Here are a small network's activations along a few directions, averaged over the inputs that share one value of a field.
Related values have similar rows: they may be neighbours, one step apart, or belong to one group.
In the rows, 500 means zero.
Strong random noise was added to every row along 8 fixed directions; ignore it. To show where, here is one row again and again, with new noise each time:
[398 550 540 758 501 162 321 463 685 613 481 538 602 550 527 642 612 555
 454 223 236]
[525 500 391 581 456 377 175 460 429 410 391 871 483 449 809 473 542 516
 337 767 559]
[596 645 259 805 641 345 263 549 437 633 515 579 525 587 752 624 373 600
 265 471 558]
[519 408 337 360 638 371 688 670 657 798 634 584 585 553 328 608 479 476
 536 489 435]
[469 429 634 373 431 531 452 670 467 407 526 520 438 339 388 460 445 503
 536 751 440]
[500 545 610 623 577 268 111 576 213 454 542 307 444 478 494 658 443 731
 180 695 372]
[546 336 394 310 814 606 684 501 280 679 584 327 431 654 372 484 494 688
 361 317 391]
[287 538 427 946 534 580 358 356 718 340 359 718 291 371 703 323 733 580
 454 260 546]
[437 359 498 532 436 175 302 706 681 518 581 822 497 459 508 473 595 503
 537 643 189]
[244 487 597 674 475 573 635 522 859 465 475 507 387 288 296 438 678 480
 652 313 484]


TUKAN, 9 values:
sufib: [406 491 442 628 514 408 479 643 657 490 612 484 443 393 306 515 566 418
 592 659 572]
beb: [485 550 487 556 384 834 434 509 423 227 478 572 296 389 700 327 510 451
 473 851 849]
gik: [455 534 679 429 412 441 602 389 580 462 523 293 567 516 417 604 560 378
 630 375 366]
povat: [519 510 524 787 491 441 184 789 432 186 702 450 207 496 535 269 434 701
 351 743 386]
dem: [479 476 566 505 442 387 359 312 297 394 430 477 456 546 550 434 611 650
 344 536 478]
kamo: [531 618 273 644 616 198 379 354 451 685 578 372 613 698 483 682 504 552
 234 539 621]
mazu: [490 718 696 797 396 324 400 532 630 483 466 229 657 473 426 729 475 462
 546 306 531]
mab: [693 342 379 167 565 551 630 575 401 641 533 695 601 604 593 443 395 452
 563 577 407]
likud: [602 508 477 269 422 365 473 450 316 583 561 494 556 614 459 690 499 464
 495 760 582]
The values of TUKAN form 3 separate groups.
List the group mates of povat, in the order listed.
Answer: dem, kamo
List the group mates of mab, in the order listed.
Answer: sufib, mazu

RUS, 14 values:
vuse: [598 501 316 558 594 459 578 638 569 627 594 619 531 592 556 410 379 496
 515 483 506]
mul: [482 544 591 535 505 419 486 315 456 499 469 283 576 595 447 577 621 512
 468 315 420]
nemes: [476 416 416 444 529 485 486 355 495 494 488 651 429 613 592 430 662 541
 446 468 468]
tutaf: [539 464 544 358 514 580 577 525 481 530 494 460 566 532 513 507 394 477
 511 406 455]
mivam: [523 602 604 532 375 655 468 476 356 275 450 380 438 425 594 477 385 441
 528 648 623]
buguk: [496 360 602 138 422 676 654 261 438 478 326 636 608 460 499 445 561 418
 605 526 523]
vozuv: [568 602 554 541 489 604 626 510 456 456 539 294 523 567 492 503 372 430
 612 348 468]
bota: [494 548 530 543 629 621 406 499 306 455 470 350 411 426 540 521 500 648
 295 634 685]
kifi: [498 398 421 507 683 504 455 530 362 578 546 448 448 620 536 515 516 590
 443 334 356]
kiz: [538 717 544 662 275 414 271 444 537 477 435 543 589 427 627 625 415 429
 447 659 627]
ropa: [477 473 530 401 423 543 612 577 616 466 480 566 498 407 358 415 475 435
 659 483 524]
kudi: [498 639 596 620 477 401 433 455 387 507 504 226 578 528 430 653 449 616
 359 465 556]
kugi: [611 535 394 465 593 523 545 670 465 660 562 492 547 506 479 642 350 444
 487 583 615]
fozal: [503 553 491 631 502 340 281 402 438 492 409 521 512 470 601 554 521 576
 348 524 460]
The values of RUS form a line.
Going along RUS from kifi by way of its neighbour kugi, in what order are nemes, tutaf, kiz, fozal met?
Answer: tutaf, fozal, kiz, nemes
List every value one step from mul, in the order listed.
Answer: vozuv
List every value one step from vuse, in the order listed.
Answer: ropa, kudi

BEG, 14 values:
leg: [448 425 563 373 371 548 475 431 460 349 496 529 371 429 479 421 595 490
 490 755 525]
fof: [629 524 452 289 543 443 661 432 402 698 527 376 721 757 534 645 393 392
 516 392 500]
lonad: [585 294 469 383 709 469 574 665 351 625 679 300 474 753 354 428 409 734
 468 196  31]
zof: [527 418 418 365 635 704 670 523 514 616 526 600 447 528 501 429 489 536
 506 476 575]
ribol: [495 615 711 591 329 561 523 415 607 344 359 424 598 468 558 387 417 399
 699 243 348]
zop: [498 439 430 525 463 338 400 717 568 497 705 610 437 572 463 478 494 510
 572 637 301]
nom: [453 467 408 520 529 593 529 391 581 481 375 687 500 459 689 456 562 454
 575 394 552]
luti: [529 559 453 511 579 569 517 766 456 546 636 405 436 370 453 632 309 515
 432 717 669]
zag: [516 409 509 345 453 461 465 461 417 499 417 670 559 466 582 490 544 432
 591 558 419]
lema: [475 426 463 595 461 455 352 494 556 366 479 710 429 418 560 382 550 512
 447 597 455]
fimi: [756 497 531 119 473 548 398 197  45 441 333 510 709 714 707 609 445 406
 354 652 615]
rugi: [556 767 667 496 365 570 584 459 562 617 373 292 741 419 483 681 315 376
 554 356 675]
tuf: [428 450 630 441 370 495 515 443 465 374 430 493 446 395 407 388 666 515
 539 621 543]
suri: [518 407 396 792 683 487 631 723 595 576 712 402 328 637 390 281 445 648
 567 117 215]
The values of BEG form a line.
Going along BEG from zag by way of its neighbour nom, in what order are lonad, zof, fimi, rugi met?
Answer: zof, rugi, lonad, fimi
List every value one step from zop, in the order listed.
Answer: leg, fof
List every value one step from ribol, in the order listed.
Answer: lema, suri
